Each row below is a small network's average activation on inputs in which a field has the value named, seen along a few directions.
Values that are neighbours, or in one group, have similar rows; names and order tell nothing.
In the rows, zero is written as 500.
Strong random noise was added to every row along 9 fixed directions; ignore it. To show where, here is one row again and again, with new noise each time:
[657 581 476 496 619 481 406 520 544 569 547 555 706 484 476 550 597 376
 539 487 617]
[414 467 594 491 597 486 597 498 540 424 523 521 475 528 479 491 427 461
 379 550 629]
[528 407 533 586 411 508 525 501 707 437 417 431 449 573 591 506 552 741
 370 545 403]
[498 396 498 453 423 499 515 462 625 480 492 434 472 452 555 427 424 499
 420 435 497]
[631 558 588 459 453 407 483 508 623 264 556 537 534 392 506 559 564 354
 461 435 595]
[382 526 519 512 367 548 414 344 577 312 400 338 358 585 583 415 651 526
 605 548 568]
[576 548 315 645 561 494 423 539 489 471 425 510 606 474 458 497 609 445
 372 521 556]
[476 445 424 576 645 526 522 488 575 480 463 502 573 469 525 457 473 464
 315 584 671]
[479 556 515 633 554 520 466 480 521 523 462 447 500 655 490 489 600 592
 526 529 488]
[391 406 374 400 414 547 554 612 401 476 409 528 485 419 598 600 546 661
 393 872 663]
[546 516 525 411 498 459 545 635 455 459 524 608 573 450 496 656 556 527
 444 682 613]


Field Tus:
y2: [495 532 520 720 579 548 478 481 528 417 469 497 528 538 612 546 578 709
 529 612 481]
y9: [710 481 524 570 636 495 489 492 705 655 673 520 671 451 623 513 463 580
 496 469 531]
y8: [471 529 420 643 643 533 548 464 489 512 464 534 429 507 502 419 418 501
 366 434 483]
y5: [495 257 366 255 542 582 498 451 613 460 455 531 591 175 551 402 286 312
 321 526 657]
y4: [508 528 499 580 381 463 562 531 407 415 566 512 349 390 616 576 425 572
 608 532 469]
y7: [492 515 499 542 687 540 447 438 488 506 506 460 549 451 586 511 507 459
 553 599 570]
y11: [401 439 633 401 544 513 494 400 650 481 470 474 490 575 510 466 528 487
 504 489 559]
y10: [497 455 503 321 388 563 541 510 463 652 465 534 449 569 571 506 559 691
 619 653 420]
y3: [353 530 797 450 619 460 596 401 529 433 534 496 380 651 379 517 475 470
 551 484 494]
y1: [515 370 433 577 411 567 564 515 603 519 469 496 511 360 663 503 394 639
 442 506 438]
y6: [394 601 446 577 501 514 451 465 324 480 481 443 441 588 414 420 545 404
 587 490 553]
Tus is arranged as a ring.
Going along Tus from y8 by way of its neighbour y10, in what order are y9, y5, y7, y6 met?
> y9, y6, y7, y5
List every value one step from y1, in the order listed.
> y2, y4

Field Dirol:
u8: [374 726 720 601 631 464 630 593 261 205 518 664 393 634 388 672 605 558
 614 719 608]
u9: [575 574 565 470 404 458 529 619 487 530 495 644 498 626 500 723 638 678
 486 599 446]
u7: [453 608 311 708 290 468 352 513 362 260 493 344 425 348 570 439 619 487
 597 454 522]
u5: [409 406 691 453 863 514 567 430 678 531 487 533 643 649 500 489 485 490
 325 667 720]
u3: [647 462 579 274 351 528 419 518 648 345 426 582 558 451 527 707 662 527
 577 628 483]
u1: [501 528 460 501 341 492 520 625 408 373 425 456 471 490 513 551 582 574
 404 680 551]
u2: [435 628 553 604 534 425 566 618 230 421 594 510 370 312 555 635 458 456
 652 598 539]
u6: [685 530 418 525 465 439 490 455 599 488 715 432 461 200 663 312 342 339
 561 214 500]
u11: [500 469 588 236 402 572 489 389 580 484 551 534 488 556 531 462 528 456
 652 461 473]
u4: [451 562 437 808 569 481 549 474 425 536 663 395 451 336 728 416 377 494
 635 534 769]
u10: [468 502 601 348 775 630 340 328 581 927 457 460 729 826 451 549 687 612
 760 716 564]
Dirol is arranged as a ring.
Going along Dirol from u9 by way of its neighbour u4, in what order are u8, u3, u2, u11 met?
> u2, u3, u8, u11
List every value one step from u7, in the order listed.
> u5, u1
